These are the activations of a small neural network, seen along a few directions. Each row is one input.
In each table, some parts of the input vary, and every possible input appears once, in random order.
A made-up example of a description, with smaller parts first: one of 3 separate values, together with either a single point or one of 9 places around a ring or (one of 6 places along a line, together with one of 8 places around a ring).
Shared parts are said once, and a part with two or three values counts as separate values.

Other details of the inputs shift rows strongly along two fixed directions, in all tables alike. That doesn't count.

Table:
row 1: [-5.39 -0.77 -3.38 -2.01 -1.09  6.00  1.61  0.99  3.22  0.68 -0.58]
row 2: [ 0.86 -1.24  3.35 -1.56 -3.43  2.53  2.04  1.04  0.31 -4.30  0.35]
row 3: [-3.38  1.51 -4.55  2.22 -1.89  6.45  0.60  2.16  3.53 -0.23 -1.67]
row 4: [ 4.01  0.75  4.47  2.82  2.62 -7.56 -4.61 -0.98 -3.57 -1.87  0.77]
row 5: [ 1.68 -2.21  3.03  1.25  4.75 -7.54 -4.85 -1.24 -4.51  0.57  1.48]
row 6: [-4.18 -1.00 -0.24 -4.86 -2.07  6.78  4.79  1.74  1.47 -2.24  0.47]
row 7: [-3.73  1.85 -5.00  3.78  4.84 -2.66 -6.37 -0.40  0.74  4.25 -0.83]
row 8: [ 1.09  1.30 -2.39  0.98  0.27 -0.95  0.10 -1.10  0.57  3.28 -0.55]
row 9: [-2.93  3.12 -5.65  4.57  0.30  2.91 -3.36  0.86  2.75  2.48 -2.33]
row 10: [-5.44  2.09 -7.25  3.90  3.70  1.02 -5.28  0.00  2.00  5.18 -1.73]
row 11: [ 3.59 -1.78  7.84 -3.58 -2.92  0.37  3.78  0.69 -3.03 -6.52  1.63]
row 12: [ 5.48 -1.98  5.24 -2.34 -0.92 -4.20  3.47 -0.98 -3.12 -1.90  1.82]
row 13: [ 4.53 -1.68  1.03  2.62  1.69 -7.49 -4.36 -2.90 -1.71  2.90 -0.29]
row 14: [ 0.26 -0.48  0.22 -4.88 -4.69  6.49  8.24  0.79  2.35 -1.13 -0.08]
row 15: [ 3.55  0.53  3.28 -2.92 -1.18 -2.15  4.19 -0.67 -1.03 -1.17  1.54]
Each input here is: one of 3 separate values, together with one of 5 places along a line.
The inputs of row 12 and row 14 match in every part but the place on the line of 5. If row 5 is changed in the same way as row 12 into row 14, which row does it become? -> row 6
Which other rows does row 15 become when the choice among 3 separate values takes its other values? List them by row number. -> row 4, row 7
A walk changes only the place on the line of 5. It starts at row 4 and steps to row 9. List the rest of the walk in order. -> row 3, row 11, row 2

Table:
row 16: [ 2.42 -1.59  5.12 -5.23 -2.92  2.06  4.76 -0.08 -2.23 -3.19  1.12]
row 17: [ 0.39  1.24  1.62 -3.93 -2.72  3.12  4.63 -0.39 -0.15 -1.94  0.54]
row 18: [ 4.62 -0.42  2.82  1.00  1.99 -6.29 -1.33 -0.33 -2.68  0.12  1.27]
row 19: [ 0.63 -0.17  3.17  1.83  3.43 -5.31 -3.29 -0.43 -4.90 -2.56  0.22]
row 20: [-2.05  1.29 -5.76  2.22  0.92  0.90 -3.00 -0.47  3.97  4.44 -2.80]
row 21: [ 3.90 -2.43  2.14  1.67  2.95 -6.42 -4.71 -2.44 -2.42  1.33 -0.66]
row 22: [-4.51 -1.05  1.19 -6.42 -0.33  3.56  6.35  0.61 -0.29 -2.67  3.12]
row 23: [-1.15 -1.89  1.94 -1.47  4.81 -6.81 -3.38 -1.09 -3.32  1.71  2.40]
row 24: [ 3.76 -2.44  3.38  1.35 -0.03 -4.62 -1.73 -1.06 -3.29 -0.32  1.06]
row 25: [-0.28 -1.68  1.77 -4.80 -4.40  5.38  5.26  0.07  0.63 -2.55 -0.05]
row 26: [ 4.16 -2.56  2.37  2.65  1.89 -5.75 -2.61 -0.97 -2.40  0.57  0.60]
row 27: [-0.54  0.41 -5.98  4.82  2.40  0.58 -3.35  0.22  2.00  4.61 -1.53]
row 28: [-5.48  1.32 -5.41  3.50  0.96  5.97 -4.24  1.09  4.86  2.49 -1.91]
row 29: [-2.77  1.62 -5.82  2.09 -1.50  4.71  2.42  0.86  4.60  1.77 -1.09]
row 30: [ 3.49  0.07  3.54 -1.01  0.66 -5.03 -1.99 -1.43 -2.96  0.54  0.37]
row 31: [ 0.16  0.22  0.80 -1.55 -3.73  2.56  4.83  0.27  0.41 -2.21  1.13]
row 32: [-0.95  2.42 -4.79  3.11  0.03  1.06 -1.09 -0.39  1.04  2.76 -0.40]
row 33: [-4.11  2.27 -6.65  0.95 -1.81  5.46  0.12 -0.84  4.36  2.95 -2.36]
row 34: [-2.74  2.59 -4.66 -1.25 -1.26  6.37  3.58  0.51  4.19  1.29 -1.52]
row 35: [-0.26  0.37  5.89 -3.98 -2.29  2.99  4.11  0.80  0.03 -6.25  2.38]
row 36: [ 0.75  1.42  3.24 -4.77 -4.06  4.46  8.02  0.78 -0.59 -3.67  1.55]
row 37: [ 1.18 -0.93  3.16 -4.56 -4.53  3.49  8.14  2.10  1.19 -4.02  1.57]
row 38: [-2.22  0.14  1.43 -2.76 -1.72  2.96  2.40  2.74 -0.28 -3.95  0.48]
row 39: [-2.92  3.49 -6.54  2.43  0.50  4.58  0.99  0.64  4.14  3.48 -1.90]
row 40: [ 4.43  0.31  3.44  0.80  2.63 -6.58 -1.73 -0.61 -2.75  0.84  0.51]
row 41: [-2.18  0.51  1.54 -2.76 -1.74  3.67  3.67  1.94 -0.65 -5.09  0.90]
row 42: [-0.63  0.00  1.45  1.62  2.56 -3.50 -3.45  0.90 -3.19 -1.18 -0.61]
row 43: [-4.23  0.26 -5.97  5.26  3.29  1.06 -7.08  1.04  1.09  2.94 -2.46]
row 44: [ 3.80  0.07  2.43  0.20  2.60 -6.05 -2.90 -1.28 -2.01  1.46 -0.17]
row 45: [ 2.06 -0.54  1.30  1.85  0.18 -4.58 -2.05 -2.22 -1.23  0.27  0.23]
row 46: [ 1.22 -1.83  3.28  1.60  2.80 -4.18 -5.92 -0.27 -2.68 -1.31  0.85]
row 47: [-3.83  2.44 -4.10  4.54  2.29  0.72 -6.74  0.50  3.65  3.07 -1.46]
row 48: [-5.78  2.79 -6.45  3.07  0.63  4.86 -3.38  1.06  4.32  1.48 -1.47]
row 49: [ 3.40 -0.89  3.34 -0.34  0.48 -6.10 -3.20 -2.18 -2.68  0.48  0.02]
row 50: [ 2.22 -3.05  3.63 -2.73 -2.11  0.69  4.21  0.08 -0.17 -2.97  0.72]
row 51: [-3.30  1.38 -4.54 -0.19 -4.22  6.35  3.47  1.76  4.10  1.26 -0.87]
row 52: [ 1.09 -1.09  2.13 -3.64 -3.98  4.75  6.32  1.38 -0.73 -2.96  1.63]
row 53: [ 3.55 -1.53  2.50  1.52  1.53 -6.78 -2.57 -1.31 -1.01  0.59  0.08]
row 54: [ 3.41  0.74  3.21  0.26  0.84 -4.97 -1.46 -0.78 -3.08  0.78  0.63]
row 55: [ 0.12  0.11  2.00  1.07  1.72 -3.52 -4.86  0.46 -1.12 -0.99  0.70]
row 56: [ 0.79  0.59  1.48 -3.46 -3.82  3.20  5.66  1.54 -0.11 -2.15  1.46]
row 57: [ 0.94 -0.90  1.44 -3.50 -1.35  3.44  3.97  0.44  0.42 -1.22 -0.17]
row 58: [ 2.38 -1.62  5.21 -4.92 -3.59  1.24  7.90  0.00  0.03 -5.50  1.90]
row 59: [ 2.81 -0.47  0.69  2.22  2.85 -3.42 -2.23 -0.61 -1.59  2.00 -0.46]
row 60: [-6.53  0.69 -6.15  2.52  0.79  6.91 -1.33  2.40  2.12  1.17 -2.97]
row 61: [ 3.48 -2.72  2.49  2.55  1.29 -6.41 -4.56 -2.32 -2.76  1.12  0.01]
row 62: [-3.52  1.21 -6.01  2.18 -1.97  3.43 -0.93  0.28  4.63  3.66 -2.18]
row 63: [ 2.05 -0.68  3.41 -3.87 -1.70  0.20  4.45 -0.97 -0.24 -3.30  0.69]
row 64: [-0.73  2.40 -6.57  5.36  2.66 -0.66 -3.19 -0.44  2.24  4.40 -1.20]
row 65: [-1.12 -3.46  2.32 -1.85  4.19 -4.43 -2.37 -1.07 -3.67  0.74  2.36]
row 66: [-1.37  1.57 -5.45  4.76  1.92  0.68 -4.58 -0.46  1.16  5.70 -2.26]
The inputs of row 29 and row 37 match in every part but one. If row 34 is changed in the same way as row 29 into row 37, which row does it become? -> row 44
The inputs of row 21 and row 63 match in every part but one. If row 52 is changed in the same way as row 21 into row 63, which row does it become? -> row 32
Describe the family of inputs behind these rows. -> one of 3 separate values, together with either a single point or one of 4 places along a line or (one of 2 separate values, together with one of 6 places around a ring)
A walk changes only the place on the ring of 6. It starts at row 56 and steps to row 54. List the rest of the walk in order. -> row 30, row 49, row 62, row 51
Which other rows does row 55 become when the place on the line of 4 takes its other values? List them by row number. -> row 38, row 42, row 47
Which other rows does row 26 become when the choice among 2 separate values takes its other values? List them by row number. -> row 24

Table:
row 67: [ 2.35 -2.20  6.51 -0.85  2.69 -5.55 -2.05 -0.48 -4.88 -3.94  1.61]
row 68: [ 0.07 -0.97  0.51 -2.64 -3.15  5.06  4.92  0.91 -0.01 -1.49  0.03]
row 69: [ 1.02  1.25 -2.02  2.66  1.61 -2.54 -2.58 -1.40  1.57  2.07 -0.22]
row 70: [ 1.29 -2.57  2.48 -1.47  3.66 -6.25 -2.12 -1.87 -3.15  1.59  1.64]
row 71: [-0.34 -1.20  0.41 -2.74 -4.19  3.75  4.99  1.02  2.10 -1.98  0.14]
row 72: [-0.10  0.62  0.14 -2.54 -2.47  4.54  6.09  1.37 -0.07 -1.75  0.88]
row 73: [-3.07  2.32 -8.11  5.32  1.22  0.28 -3.39  0.10  4.29  5.20 -2.13]
row 74: [ 0.30  0.02  0.68 -3.71 -3.29  4.78  4.39  0.98  0.49 -1.53 -0.76]
row 75: [ 0.03  0.97 -3.59  4.89  2.29 -2.87 -3.36 -0.73  0.13  3.33 -0.64]
row 76: [ 3.05 -2.66  5.89  0.54  3.64 -5.87 -3.16  0.75 -4.34 -3.07  1.69]
row 77: [-0.20  1.77  1.24 -3.35 -2.83  3.94  5.60  0.87  1.86 -1.57  0.27]
row 78: [-0.92 -0.73 -2.06  0.77 -1.89  3.07  1.52  0.35  1.46  0.64 -0.71]
row 79: [ 0.31 -0.71  0.84 -3.15 -3.63  4.48  4.48  0.05  2.68 -2.09  0.30]
row 80: [ 4.52 -1.12  5.41 -0.77  0.37 -5.09 -1.48 -1.73 -2.62 -0.59  0.27]
row 81: [-3.28  0.99 -0.53 -1.03 -0.50  2.42 -0.34  0.53  0.48 -1.23  0.23]
row 82: [-4.59  2.33 -5.65  4.10  1.83  0.99 -6.31  0.45  2.30  3.98 -1.11]
row 83: [ 4.75  0.41  3.87 -0.14  1.92 -6.19 -1.47 -1.03 -4.23 -0.50  0.76]
row 84: [-5.18  1.48 -6.01  4.08  2.73  1.05 -5.74 -0.13  1.94  2.92 -2.27]
Describe the family of inputs behind these rows. -> either a single point or one of 5 places along a line or (one of 2 separate values, together with one of 6 places around a ring)
A walk changes only the place on the ring of 6. It starts at row 79 and steps to row 71. List the rest of the walk in order. -> row 78, row 68, row 74, row 80
A walk changes only the place on the line of 5. It starts at row 82 and steps to row 81. List the rest of the walk in order. -> row 84, row 67, row 76
